Each row below holds a small network's activations on one input, seen along a few directions.
Each table varies a few parts of the input and shows all the possible inputs, shuffled.
Descriptions start from the smaller parts, as in this example, which fits no table here: ring(8) and (point or line(9) or (values(2) and line(6))).
Shared parts are said once, and a part with two or three values counts as separate values.

Other details of the inputs vary at random and push rows far along two fixed directions, the same in every table; ignore that.

Table:
R1: [-2.80  0.29 -1.68  0.50  2.69 -2.45  1.11  3.02  2.24  0.72  1.20  1.37]
R2: [ 1.58  0.02 -0.69 -5.47  0.52  1.22  1.84 -1.18  0.93  1.76  2.35 -3.03]
R3: [ 0.81  1.03  1.21  2.93 -3.16  1.36 -1.49 -0.93 -4.03 -1.97 -2.22  2.78]
R4: [ 1.31 -0.27 -0.43 -4.91  1.17  1.47  2.19 -1.37  1.42  1.16  1.84 -2.40]
R5: [ 1.82 -1.09 -0.08 -5.08  0.94  1.70  1.50 -1.04  1.01  0.67  1.17 -4.06]
R6: [ 0.34 -0.55  1.61  5.45 -2.81 -1.11 -1.58 -0.85 -1.66 -2.29 -4.19  2.22]
R7: [-2.57  1.47 -0.19 -0.04  1.00  0.36  0.05  5.17 -0.45 -0.04  1.45 -0.33]
R8: [ 0.22  0.44  0.70  4.92 -3.10 -1.33 -1.74 -1.03 -1.94 -1.07 -2.89  3.36]
R9: [ 0.54  0.74 -0.26  4.16 -2.97 -1.69 -1.77 -1.74 -2.43 -0.87 -2.02  2.99]
R10: [ 2.37 -0.36 -0.85 -5.95  0.12  1.32  1.46 -2.34  0.02  1.79  3.18 -3.23]
R11: [-2.57  1.02  0.51 -0.07  1.62  0.57  0.07  5.80  0.26 -0.89  0.67 -1.61]
R12: [-2.39  1.09 -1.65  1.80  0.62 -2.86 -0.21  4.15 -0.43  0.19  2.31  0.79]
R13: [-2.55  1.66  0.03 -0.03  0.62  0.89 -0.56  4.88 -0.80 -0.19  2.86 -1.13]
R14: [-2.44  2.00 -1.45 -0.31  1.99 -0.76  1.81  4.00 -0.29 -0.08  0.07  0.90]
R15: [ 0.46  1.17  1.43  3.20 -2.60  1.12 -1.13 -0.02 -3.09 -1.79 -3.05  2.71]
R16: [ 2.34 -1.21 -2.18 -3.84  2.27 -0.65  1.45 -3.81  2.70  2.34  1.78 -2.69]
R17: [ 3.96 -1.78  0.68  0.20 -2.71  0.56 -0.59 -7.97  0.58  0.53 -2.56  0.37]
R18: [ 0.76 -1.85 -0.72 -2.96  1.60 -0.26  1.48 -2.41  3.36  1.58  2.42 -1.45]
R19: [-1.89  1.29 -2.32  1.37  2.44 -3.80  0.85  3.86  0.52 -0.16 -0.23 -0.16]
R20: [ 0.14 -0.17  0.79  4.39 -2.11 -1.13 -1.01 -1.14 -0.68 -1.09 -2.81  3.34]
R21: [ 1.71 -2.17 -0.33 -2.45 -0.10  0.57 -0.47 -1.91  1.50  1.92  3.73 -3.46]
R22: [ 2.82 -0.80 -2.27 -4.14  1.44 -0.95  1.00 -3.97  1.84  2.75  2.22 -3.13]
R23: [ 4.45 -2.58  1.23 -0.55 -3.38  0.40 -0.69 -7.60  0.25 -0.39 -2.73 -1.55]
R24: [-2.49  2.78 -1.67 -0.52  0.95 -1.69  0.73  4.56 -2.02  0.02  1.37  1.08]
R25: [ 0.61 -3.00  1.10 -2.95  1.75  1.51  0.25 -2.38  4.12  1.81  3.12 -2.90]
R26: [ 0.40 -0.70  1.74  4.87 -2.99 -0.13 -2.62 -0.91 -1.58 -0.91 -2.39  2.29]
R27: [-2.51  0.75  0.02 -0.19  1.30  0.05  0.13  5.63 -0.20 -0.99 -0.11 -0.98]
R28: [ 1.24 -2.02  0.55 -2.27  0.14  0.88 -0.43 -1.54  2.28  2.18  3.29 -3.74]
R29: [ 0.94 -2.80  0.19 -3.18  1.09  0.60  0.53 -1.93  3.37  2.13  2.75 -3.32]
R30: [ 1.69 -2.36 -0.38 -3.02  1.24  0.31  1.24 -2.42  2.94  1.82  2.49 -2.91]
R31: [-2.43  1.00 -0.53 -0.41  2.13  0.34  1.25  4.51  0.06 -0.17  0.96  0.00]
R32: [-2.93 -1.13 -0.10  1.11  2.73 -1.11 -0.05  3.86  2.34  0.04  1.94  0.38]
R33: [ 0.12  0.30  0.51  4.64 -2.72 -2.17 -1.12 -1.24 -1.44 -1.80 -4.60  2.53]
R34: [ 3.47 -3.07  3.19  1.21 -3.82  1.66 -2.36 -6.41  0.04 -0.55 -2.78 -1.45]
R35: [-1.35  1.65 -2.81  1.11  1.84 -3.31  0.12  2.98 -0.59  0.54  1.89  0.71]
R36: [ 4.71 -2.35  1.66  0.93 -3.88  1.34 -1.45 -7.73 -0.65  0.17 -1.98 -0.10]
R37: [-1.79  2.65 -1.88 -0.18  2.91 -1.11  1.50  3.67 -0.72 -0.13 -0.26  1.29]
R38: [ 0.38 -0.52  1.74  4.83 -3.39  0.35 -3.47 -0.94 -1.78 -1.00 -0.82  1.62]
R39: [ 1.92 -1.13 -1.72 -3.34  0.67 -0.93  1.21 -3.05  1.91  2.47  2.36 -3.05]
R40: [-1.87  3.26 -1.98 -0.35  2.04 -2.33  0.68  4.28 -2.53 -0.18  1.20  1.32]
R41: [ 0.91  0.50  0.04  4.40 -0.96 -1.08 -1.28 -3.10 -0.46 -1.33 -3.90  4.83]
R42: [-2.44  1.80 -0.18  0.67  0.30  0.18 -0.71  4.91 -1.70 -0.47  1.75  0.39]
R43: [ 0.13  1.77  0.43  2.74 -0.58  0.58 -0.47 -1.70 -2.16 -2.07 -4.33  4.87]
R44: [-2.97  0.67 -0.16  0.07  2.19  0.67  0.38  5.21  0.05 -0.42  1.07  0.09]
R45: [ 2.05 -1.72 -0.92 -2.52  0.19  0.04  0.41 -2.12  1.38  1.77  3.68 -3.13]
R46: [ 0.29  2.06  0.50  2.50 -2.50 -0.08 -0.70 -0.38 -3.04 -1.42 -3.46  3.52]
R47: [ 1.54  2.25  0.68  2.65 -1.49 -0.60 -0.55 -1.03 -3.13 -2.60 -5.13  2.81]
R48: [ 2.45  0.59 -1.48 -5.31  1.06  0.43  1.66 -2.57  0.24  1.82  1.16 -2.39]
R49: [-3.27  1.56 -1.37 -0.71  2.50 -0.29  1.71  3.62  0.23 -0.24  0.20  1.86]
R50: [-4.00  0.34  0.18 -0.14  2.53  0.97  0.57  4.64  0.55 -0.76  1.25  0.78]
R51: [-2.48  1.57  0.53  0.50  0.93  1.02 -0.22  4.96 -0.52 -0.02  1.61 -0.63]
R52: [-3.48  0.94 -0.21 -0.22  2.57  0.69  1.65  4.10  0.50 -0.78  1.02  1.02]
R53: [ 3.59 -3.37  3.13  0.58 -3.27  2.38 -2.18 -7.17  0.90  0.75 -1.67 -0.69]
R54: [ 0.53  1.57  0.73  2.22 -2.40 -0.24 -0.50 -0.23 -2.57 -2.20 -4.84  2.65]
R55: [ 2.60 -2.07  3.96 -0.63 -2.64  4.67 -1.46 -7.14 -0.20 -1.07 -2.25  0.39]
R56: [ 0.92 -2.14 -0.07 -2.39  1.30  0.35  1.03 -2.56  3.29  1.18  2.02 -1.43]
R57: [ 1.90 -0.46 -0.52 -5.39  0.94  1.05  1.79 -1.07  1.07  1.00  0.98 -3.73]
R58: [-0.09 -1.17  1.97  4.68 -2.79 -0.63 -2.23 -0.35 -1.09 -1.82 -3.73  1.39]
R59: [-3.50  1.24  0.60  0.89  1.97  0.95 -0.17  5.62  0.24 -0.72  1.15  0.18]
R60: [-3.25  1.33 -0.56  0.04  2.06  0.12  1.58  3.84  0.03 -0.60  0.43  1.84]
Each input here is: values(2) and line(5) and line(6).
Changing only the line(6) part turns R25 into R41. The same change can be made to R53. Which row results?
Answer: R16
Change only the line(6) part in R48. List by row number the other rows that result.
Answer: R2, R7, R15, R46, R51
Change only the values(2) part in R55. List by row number the other rows that result.
Answer: R25
Change only the line(5) part in R7. List by row number the other rows that result.
Answer: R27, R42, R44, R50
Start at R40 and move only the line(6) part, one step at a time. The first step leads to R24. Which rows follow, in order?
Answer: R10, R3, R42, R13
Change only the values(2) part in R26. List by row number the other rows that result.
Answer: R7

Table:
R61: [ 1.41 -2.74 -0.65 -3.47  1.51 -0.34  0.82 -2.12  3.19  2.15  2.67 -4.17]
R62: [-0.29  0.10  3.81  6.53 -4.23  2.02 -3.14 -1.44 -3.23 -3.45 -5.27  5.01]
R63: [ 4.83 -0.84  0.44 -4.98 -1.24  2.40  0.92 -6.60 -0.21  0.46 -1.12 -2.26]
R64: [-2.32  0.91 -1.39  0.17  2.92 -2.12  0.92  4.56  1.26  1.04  1.79 -0.82]
R65: [-2.17  0.64 -1.27 -0.70  2.88 -1.40  1.17  3.44  1.75  1.01  2.11 -0.30]
R66: [-0.84  0.97 -0.73  2.94 -0.37 -1.58 -1.12  1.57 -0.83 -0.07 -0.40  1.70]
R67: [ 0.52  1.71 -0.62 -0.52 -0.13 -0.02  0.39 -0.05 -1.73 -0.65 -0.62  0.63]
R68: [ 0.25  0.87  0.35  2.43 -2.57 -0.23 -0.82 -0.87 -2.20 -1.15 -2.18  2.30]
R69: [ 3.96 -0.37  0.56 -3.03 -1.63  2.58  0.41 -6.74 -1.10 -0.05 -2.17  0.01]
R70: [ 0.40 -2.03 -1.55 -3.27  2.23 -1.31  1.12 -0.45  3.30  2.50  4.58 -4.09]
R71: [-2.84  0.20  0.03 -0.73  2.01  0.45  0.29  5.38  0.91  0.36  2.43 -1.82]
R72: [ 3.78 -1.43  0.95 -2.78 -2.14  2.35  0.55 -7.11  0.00  0.39 -1.36 -0.60]
R73: [-1.81  0.06  1.01  6.75 -1.51 -1.68 -1.96  1.07 -0.83 -2.06 -3.22  4.68]
R74: [-1.99  0.32  0.28  0.22  0.65  0.40 -0.64  3.74 -0.07  0.02  2.24 -0.87]
R75: [-2.87  1.63 -1.20  0.43  1.62 -1.53  1.09  5.61 -0.19 -0.47  0.51  0.60]
What is each input in this table made of?
Answer: values(3) and (point or line(4))
Changing only the values(3) part turns R72 into R75. The same change can be made to R69. Which row results?
Answer: R63
Change only the line(4) part in R70. List by row number the other rows that result.
Answer: R66, R67, R68
Change only the values(3) part in R66. List by row number the other rows that result.
Answer: R64, R65

Table:
R76: [-0.45 -1.06  1.84  1.84 -1.36 -0.46 -1.14  0.34  0.63 -1.03 -1.07 -1.03]
R77: [ 0.60 -1.34  2.49  4.71 -3.53 -0.16 -2.12 -1.82 -0.76 -2.01 -3.99  1.60]
R78: [-4.11  2.07 -1.43  0.86  2.75 -1.55  1.19  7.91 -0.04 -0.21  0.06  0.67]
R79: [-0.90 -1.53  0.17  0.33  0.65 -1.35  0.72  1.83  2.30  0.33  0.68 -0.67]
R80: [-3.37 -0.19  0.15  2.58  0.56 -0.50 -0.98  3.98  0.87  0.33  3.24  1.22]
R81: [ 1.32  0.05 -1.75 -4.78  1.48  0.07  1.54 -1.71  2.08  2.29  2.28 -1.41]
R82: [ 0.00 -0.85  0.62  2.51 -2.07 -1.46 -1.62  0.16 -0.09 -0.45 -0.22 -0.36]
R83: [ 2.16 -1.69  0.38  2.27 -2.79 -0.63 -1.10 -3.28  0.17 -0.12 -1.42  0.45]
R84: [ 3.79 -1.26 -0.24 -4.45 -1.84  1.54  0.15 -5.21  0.04  1.63  0.38 -3.14]
R85: [-2.62  2.14 -0.75  5.63  0.59 -2.50 -1.78  2.55 -1.58 -0.97 -1.34  4.58]
R86: [ 1.12 -1.57 -0.71 -0.18 -0.32 -1.24  0.12 -2.66  2.09  0.75  1.32 -1.04]
R87: [ 0.53  0.98  1.99  2.54 -1.51  0.46 -0.96 -2.43 -1.12 -1.24 -4.65  4.22]
R88: [ 1.74 -1.02 -1.59 -3.40  1.90 -0.37  0.95 -0.92  1.80  2.39  3.57 -4.00]
R89: [ 0.03  0.98  0.27 -0.03 -0.30  0.74  0.72  0.76 -1.55 -1.47 -2.10  0.87]
R90: [ 2.26  0.59 -0.40 -1.60 -1.49  0.75  0.25 -5.29 -1.06 -0.50 -1.74  1.63]
R91: [ 1.41 -0.61  0.28 -4.34 -0.55  3.13  0.81 -3.31 -0.62  1.13  3.29 -1.42]
R92: [ 0.42 -0.37 -1.82 -2.31  2.96 -1.22  0.98 -0.05  1.77  2.02  3.62 -2.14]
R93: [ 0.59 -0.53  2.41  0.33 -2.17  3.29 -0.99 -2.50 -0.95 -0.51 -1.09  1.66]
R94: [-3.82  2.95 -2.49  1.05  2.66 -2.51  1.36  6.22  0.14  0.46  1.46  1.37]
R95: [-2.21  1.75  0.25  0.55  0.61 -0.40 -0.01  4.67 -0.53 -0.87 -0.60 -0.44]
R96: [-1.87  0.80  1.53  1.52 -0.62  2.41 -0.23  1.97 -2.31 -1.52 -0.59  2.87]
R97: [ 1.25  0.82  0.16 -0.07 -2.42  0.35 -0.50 -1.43 -3.08 -1.18 -2.07  0.95]
R98: [ 1.91 -0.70 -0.04 -5.02  0.56  2.05  1.45 -2.38  0.15 -0.06  0.35 -3.52]
R99: [ 0.38  0.49 -2.04 -3.63  1.53 -0.62  1.95  0.31  1.36  2.17  2.61 -2.18]
R100: [-2.23 -2.14 -1.24 -2.66  3.96 -1.78  2.31  3.08  3.90  1.73  3.48 -2.65]
R101: [-1.72  0.69  0.37  1.69  1.60 -0.91 -0.81  4.23 -0.15 -0.55 -0.24 -0.44]
R102: [-2.27 -0.10  1.54  5.73 -1.10 -1.67 -0.94  3.91 -0.13 -1.95 -2.87  2.48]
R103: [ 2.74 -0.44 -0.94 -3.83 -0.65  0.72  1.16 -2.83  0.60  1.97  1.18 -2.46]
R104: [-4.04  1.53 -1.18  1.99  2.69 -0.26 -0.60  5.97  0.08  0.55  4.59  0.77]
R105: [-0.85  1.06 -0.21 -0.09  0.44 -0.12  0.77  2.42  0.22 -0.15 -0.84  0.66]
R106: [-0.50  0.73  0.86  0.72 -1.66  1.89 -0.74 -0.47 -1.32  0.57  0.88  1.53]
R107: [ 1.74  0.56  1.28 -0.02 -1.03  1.16  0.48 -3.50 -1.17 -1.71 -3.21  2.04]
R108: [-3.51  0.13 -2.27  2.17  1.93 -3.55  1.04  6.12  1.65  0.67  2.64  0.04]
R109: [-0.30  1.29 -0.80 -1.46 -0.47 -0.61 -0.10  1.39 -2.54 -0.85  0.56 -0.66]
R110: [ 0.04  0.47 -1.55  0.45  1.17 -1.41  0.10  1.42  0.61  1.02  1.90 -0.52]
R111: [ 2.56 -1.46  1.31 -2.82  0.24  1.30 -0.66 -2.72  1.13  0.84  0.76 -3.91]
R112: [-5.23 -0.71 -0.09  1.83  2.84 -0.26 -0.01  6.83  1.90 -0.06  3.47  0.69]
R113: [-1.11 -0.59  1.11  1.18  0.50  2.55 -1.44  0.92  0.36  0.04  1.25  0.69]
R114: [-1.48  1.32 -0.78 -1.18  1.82  0.17  1.11  0.74 -0.16 -0.96 -1.32  1.72]
R115: [ 2.32 -1.38  1.14  0.18 -0.10  0.85 -1.16 -5.14  0.63  0.14 -2.11  1.04]
R116: [ 1.62 -1.07  0.41 -1.28  0.86  0.82  0.11 -1.20  0.99  0.72  0.23 -2.19]
R117: [-1.07 -0.14 -2.00 -2.79  3.53 -1.82  0.66  3.77  1.35  2.06  4.61 -3.78]
R118: [ 4.23 -0.78 -0.75 -4.65 -1.33  1.38  1.05 -5.18 -0.77  0.67  0.25 -2.02]
R119: [ 1.39  0.66  1.53  4.60 -3.14 -0.24 -2.87 -1.79 -2.82 -1.49 -2.54  1.33]
R120: [ 1.32  0.46  0.99  0.29 -1.15  1.09  0.46 -1.96 -1.69 -1.55 -3.30  1.86]
R121: [-3.55 -0.53 -0.20  2.24  2.16 -2.09  0.72  2.47  1.97 -0.29  0.06  1.00]
R122: [-1.50  2.59 -1.54  0.21  1.56 -1.64  1.40  3.07 -1.05 -0.42  0.19  2.03]
R123: [ 0.32  0.71  1.47  2.84 -2.00  0.77 -0.65 -2.30 -1.42 -1.61 -4.62  3.37]
R124: [ 1.96 -1.02  0.63 -4.22 -0.20  1.85  0.86 -2.49  1.13  0.80 -0.04 -3.41]
R125: [ 1.29  1.92  0.22  2.74 -2.74 -0.21 -0.54 -1.59 -3.30 -1.85 -3.31  3.81]
R126: [ 2.29 -0.40 -0.44 -4.10 -1.06  0.89  0.24 -2.42  0.14  1.61  1.42 -3.40]
R127: [ 0.93 -0.26  1.38  4.56 -1.36  0.46 -1.96 -2.32 -1.36 -1.46 -4.24  3.69]
R128: [ 0.12  1.39  1.63  2.94 -2.75  1.28 -1.23  0.00 -3.77 -3.53 -4.46  2.16]
R129: [ 1.36 -1.37 -0.67 -3.90  2.67  0.61  1.38 -0.91  2.72  2.00  2.71 -3.80]
R130: [ 2.57 -2.52  1.05  0.32 -2.90 -0.20 -1.09 -4.90  0.22  0.38 -0.44 -1.72]
R131: [ 0.39 -1.51 -1.52 -0.55  0.37 -0.87  0.17 -2.31  2.37  1.30  1.38 -0.71]
Changing only one part turns R88 into R103. The same change can be made to R113. Which row results?
Answer: R93
What is each input in this table made of?
Answer: values(2) and line(4) and (point or line(6))
Change only the line(6) part in R95. List by row number the other rows that result.
Answer: R78, R87, R105, R123, R124
Which other rows agree with R83 in the line(4) part and the values(2) part? List them by row number.
Answer: R80, R82, R86, R108, R130, R131
Which other rows agree with R103 in the line(4) part and the values(2) part? List them by row number.
Answer: R81, R84, R94, R99, R106, R126
Change only the values(2) part in R128. List by row number the other rows that result.
Answer: R109
